Each row below holds a small network's activations on one input, seen along a few directions.
In each table, some parts of the input vary, and every possible input appears once, in random order.
A made-up example of a description, with smaller parts first: values(2) and (point or ring(11) or (line(4) and ring(5))).
Shared parts are said once, and a part with two or three values counts as separate values.
In the rows, 128 means zero.

Other details of the inputs shift rows strongly along three fixed directions, in all tables alike. That doesn't count.

A family of inputs:
r1: [151 101 179 158 136  68 103 138  98 134 132 107  91]
r2: [145  96 196 200 150  67  58 146 123 124 124 120 105]
r3: [141 103 103  77 118 195 133 132 156  62 164 179 187]
r4: [171 112 100 136 104 106 165 122  76 173  95  99 127]
r5: [154 106  63 144 119 102 212 111  74 194 106 107 143]
r6: [156 107 144 156 132  91 105 173 138 144 102  94  80]
r7: [184  64  91 103 127 106 143 166 201  79 163  99 161]
r8: [ 66 168 121 125 161 161 143 124 134 140  98 129 121]
r9: [177  45 116 130 103 108 111 140 199  74 169 111  95]
r10: [111 167 155 143 123 186  89 132 105 129  96 159 132]
r11: [122 134 226 189 138 189   8 130 126  76  74 178 100]
r12: [163 112 146 152 130  89 101 145 136 123  88  82  80]
r13: [122 117 142  88 105 179  83 131 215  55 165 153 116]
r14: [107 137 142  96 108 152 101 110 183  78 205 168 161]
r15: [ 96 127  83  85 116 180 149 126 204  96 186 151 145]
r16: [160  94 193 192 139  90  63 146 157  99  72  93  76]
r17: [ 75 190 144 119 154 138 127 127 100 151 143 150 135]
r18: [ 94 187 170 103 137 136 106 123 104 132 130 144 123]
r19: [ 83 169  79 118 140 175 185 103  80 179 105 154 157]
r20: [167  72  92 103  93  80 151 130 167 121 223 126 146]
r21: [142 127 121 139 134  55 162 105 100 163 127  90 139]
r22: [107 172 124 104 112 178 134 124  85 150  98 150 134]
r23: [109 156 142 134 130 176 121  97  94 120  85 156 126]
r24: [145 136 108 149 128  90 137 156 142 167 100  78 124]
r25: [140 128 130 156 138  57 134 121 111 168 128  97 147]
r26: [ 88 178  87 116 127 178 169 127  77 176 112 154 150]
r27: [159 114  80 134 103 105 178 149  75 196 110 114 130]
r28: [ 99 157 121 107 128 181 155 111  69 145 100 155 115]
r29: [178  70 108 102  91  77 143 105 167 102 206 112 143]
r30: [ 92 122  98  77 125 145 167  75 159  91 211 165 157]
r31: [139 126  91 151 137  82 159 134 139 172  93  72 134]
r32: [107 164 220 128 179 142  58 156 106  75 114 152 133]
r33: [ 75 168 109 108 161 160 167 108 125 136 100 125 111]
Each input here is: values(3) and (point or (values(2) and ring(5))).
The inputs of r15 and r26 match in every part but the values(3) part. If r16 is changed in the same way as r15 into r26, which row does it become?
> r23
List by row number the other rows that have the values(3) part in common with r20.
> r1, r2, r14, r17, r18, r21, r25, r29, r30, r32

A family of inputs:
r34: [108 159 176 162 156 150  88 115  82 133  79 142 114]
r35: [129 119  97  66  98 186 150 122 160  74 172 157 173]
r36: [140 112 121 127 147  56 153 138 131 143 142  89 115]
r37: [166  99 117 147 133  87 152 123 109 151 125 111 143]
r38: [ 93 125 145 177 142 188 102 119 116 130  22 141  58]
r39: [174  71 130 151  88 209  93 137 185  58  90 147  68]
r40: [147 104 171 143 113 137  70 142 191  58 138 134 134]
r41: [150 119 111 126 143  76 142 148 146 156 134  79 118]
r42: [ 74 196 101  87 156 190 165 116 101 164 109 149 158]
r43: [112 129  98  83 120 157 147  88 179  81 190 163 163]
r44: [138  97 169 148 126 123  69 136 180  65 156 157 122]
r45: [150 111 109 148 104  78 139 122 123 163 129 108 124]
r46: [ 49 213 103  75 163 159 167 121 120 153 131 124 129]
r47: [100 178 189 159 133 133  96 122  97 140  89 145  98]
r48: [140 136  26  70 113 139 216 128 111 179 156 118 178]
r49: [113 112  93  87 109 183 151 123 156  85 194 176 163]
r50: [173 103 120 141  91  98 153 135  92 160 132 121 124]
r51: [ 86 193 106  77 148 176 173 103  69 140 117 158 149]
r52: [128 116  87  58 102 186 138 130 165  85 173 164 169]
r53: [167 108  98 145 113 107 138 166 109 159 128 108 135]
r54: [148 104 160 147 123 143  58 146 195  78 148 146 124]
r55: [ 92 118 104  74 117 156 142  77 178  89 202 145 136]
r56: [101 177 170 163 154 135  84 115  97 129  83 133 108]
r57: [ 64 198  99  97 150 189 164 121 100 163 115 150 156]
r58: [149 119 122 121 133  70 154 145 142 136 124  67 128]
r59: [112 161 178 142 154 142  94 151  71 123  83 152 108]
r60: [ 93 185 167 162 154 142  82 154 114 140  83 132 109]
r61: [164 101 109 134 125  98 140 154 126 157 109 100 151]
r62: [146  79 175 147 127 137  74 136 165  69 153 165 128]
r63: [169  97 109 136  95  98 142 135  91 161 127 119 122]
r64: [ 92 178 180 119 170 123  89 154 119 125  79 108  95]
r65: [141 109 121 127 120  66 145 121 126 157 142  91 101]
r66: [155  88 111 159 114 100 142 114 106 166 125 109 140]
r67: [149  96 113 163 132  94 155 146 117 158 132 112 145]
r68: [116 112 112  87  90 179 154  87 163 101 191 180 157]
r69: [147 106 106 160 113  85 137 114 121 161 129 101 134]
r70: [141 113 107 164 130  79 150 146 133 153 135 104 140]
r71: [100 181 171 140 156 138  82 154 115 131  66 126 117]
r72: [166  92 105 147 103 104 140 126  90 158 127 112 133]
r73: [146 116 132 133 116  66 156 121 126 156 146  94 105]
r74: [155  86 177 142 115 152  75 142 175  62 134 143 139]
r75: [175 102 102 146 113 100 139 128  92 147 125 109 135]
r76: [147  76 174 147 100 147  66 119 161  83 152 167 113]
r77: [ 78 172 185 147 177 119 102 145 111 126 103 121  89]
r78: [ 56 206 107  77 163 153 168  82 102 142 130 125 127]
r79: [149 114 123 127 147  59 153 122 128 141 141  86 114]
What is each input in this table made of?
> values(2) or (line(4) and line(11))
Which other rows does r47 become when the line(11) part takes its other values? List them by row number.
> r40, r43, r44, r45, r54, r56, r60, r69, r70, r71
List by row number the other inputs of the same sort as r38.
> r39
